Each row below holds a small network's activations on one input, seen along a few directions.
Each table varies a few parts of the input and shows all the possible inputs, shuffled.
A made-up example of a description, with smaller parts first: values(2) and (point or ring(11) or (line(4) and ring(8))).
Shared parts are said once, and a part with two or three values counts as separate values.

Other details of the inputs shift rows strongly along two fixed directions, in all tables alike. That doesn't count.

Table:
row 1: [  8   6  -2  -5  -2  19  13   8   6  -2 -15  -2  -1   1]
row 2: [ -7   1   7   2   0 -17 -14  -6   1  -1   2   4   7   4]
row 3: [ 10   5  -4  -5   0  19  22   6   2  -2 -11  -7  -4   2]
row 4: [14  6 -1  3  2 18 16 10  2  2 -9 -6 -5 -1]
row 5: [ -6  -1   7   1   4 -18 -10  -4  -2   1   2   1   6   5]
row 6: [  7   2 -10   3   7  13  20   8   5   4  -7  -5   2  -3]
row 7: [  9   9  -3   0   8  11  19   5   4   6 -13  -7   1   5]
row 8: [14  5 -1  4  2 17 14  8  2  2 -8 -5 -5 -1]
row 9: [ -7  -4   8  -5  -3 -13 -12  -4  -5  -7   4   1   2   3]
row 10: [  7   6  -4  -5   1  24  10   7   1   2 -12   1   0  -4]
row 11: [ 11   5 -10  -5   1  21  14   5  -3   2  -8  -3   0  -4]
row 12: [  5   4  -6   3   4  14  16   9   5   3 -11  -1   2  -4]
row 13: [ -6   0   8   2   0 -18 -13  -5  -1   1   2   3   6   5]
row 14: [ 13 -26 -17  41 -23  11  41 -31  60   2 123  21 -52  23]
row 15: [-10  -3   4   2   1 -15 -15  -3  -1  -2   2   7   6  -5]
row 16: [ -8   2   7   2   0 -17 -15  -6   1  -1   3   4   6   4]
row 17: [  9   6  -2  -5  -2  19  16   9   4  -1 -14  -4  -2   2]
row 18: [-20  -6 -17  -5  -2 -19 -14 -11 -11   4  -1  -5 -11   1]
row 19: [ 10   6   1   4   0  18   9   7   4   1 -12  -2  -3  -2]
row 20: [ -7  -4   7  -5  -3 -14 -11  -6  -7  -6   5  -1   2   2]
row 21: [  0   3 -31  -3   0  18  25   2   1  10 -14 -11 -19   3]
row 22: [ -7  -4   8  -5  -5 -11 -16  -4   0  -6   3   4   2   2]
row 23: [-10  -6   1   1   4 -17 -11  -3  -5  -1   5   0   8  -4]
row 24: [ -6  -4   3  -5  -2  -9 -17  -5 -10  -3   6   4   5  -4]
row 25: [ -5  -4   1  -5  -2 -10 -16  -6 -11  -2   6   2   5  -5]
row 26: [ -7  -4   8  -5  -5 -12 -14  -3  -3  -5   3   2   2   2]
row 27: [ -7  -5   4  -4  -3  -7 -18  -5  -8  -2   7   6   4  -5]
row 28: [ -9  -5   1   1   4 -15 -10  -1  -3  -1   4   3   7  -4]
row 29: [-10  -3   4   2   1 -14 -13  -3   0  -2   4   7   5  -5]
row 30: [ 11   6   1   3   1  17  10   9   2   2 -13  -5  -2  -2]
row 31: [ -7  -5   8  -5  -3 -14 -13  -5  -6  -7   4   2   2   3]
row 32: [  9  11  -2  -1   8  14  19   9   4   5 -17  -7   2   5]
row 33: [ -1  -5  10   2  -1 -16 -16  -4  -8  -1   6  -1   1  -3]
row 34: [ -3  -4  10   4  -3 -12 -17  -3  -5  -2   4   2   1  -2]
row 35: [ -7  -5   5  -4  -3  -7 -19  -5  -6  -2   5   8   4  -5]
row 36: [  5   5  -7   2   4  15  17  10   5   3 -11  -2   1  -4]
row 37: [  9  10  -3   0   8  13  21   6   5   6 -12  -8   1   5]
row 38: [-10  -6   2   2   4 -18 -13  -2  -5  -2   4   4   7  -4]
row 39: [ -5  -5   2  -5  -2  -9 -17  -5 -10  -3   6   5   5  -4]
row 40: [  8  11  -1   0   4  12  15   7   5   4 -16  -5   3   4]
row 41: [  9   5  -6  -4   0  23  12   7  -1   2 -11   0   0  -4]
row 42: [ -2  -3  10   1   0 -15 -15  -3  -8  -1   5  -2   1  -3]
Each input here is: values(2) and (point or (line(4) and values(5))).
The inputs of row 42 and row 33 match in every part but the values(2) part. If row 25 is changed in the same way as row 42 into row 33, which row does it become?
Answer: row 11
The inputs of row 6 and row 23 match in every part but the values(2) part. If row 1 is changed in the same way as row 6 into row 23, which row does it become?
Answer: row 22
Change only the values(2) part in row 41. List by row number the other rows that result.
Answer: row 27
Change only the line(4) part in row 38. List by row number the other rows that result.
Answer: row 6, row 12, row 15
Change only the values(5) part in row 27. List by row number the other rows that result.
Answer: row 26, row 30, row 36, row 40
Change only the values(5) part in row 8. List by row number the other rows that result.
Answer: row 5, row 31, row 38, row 39
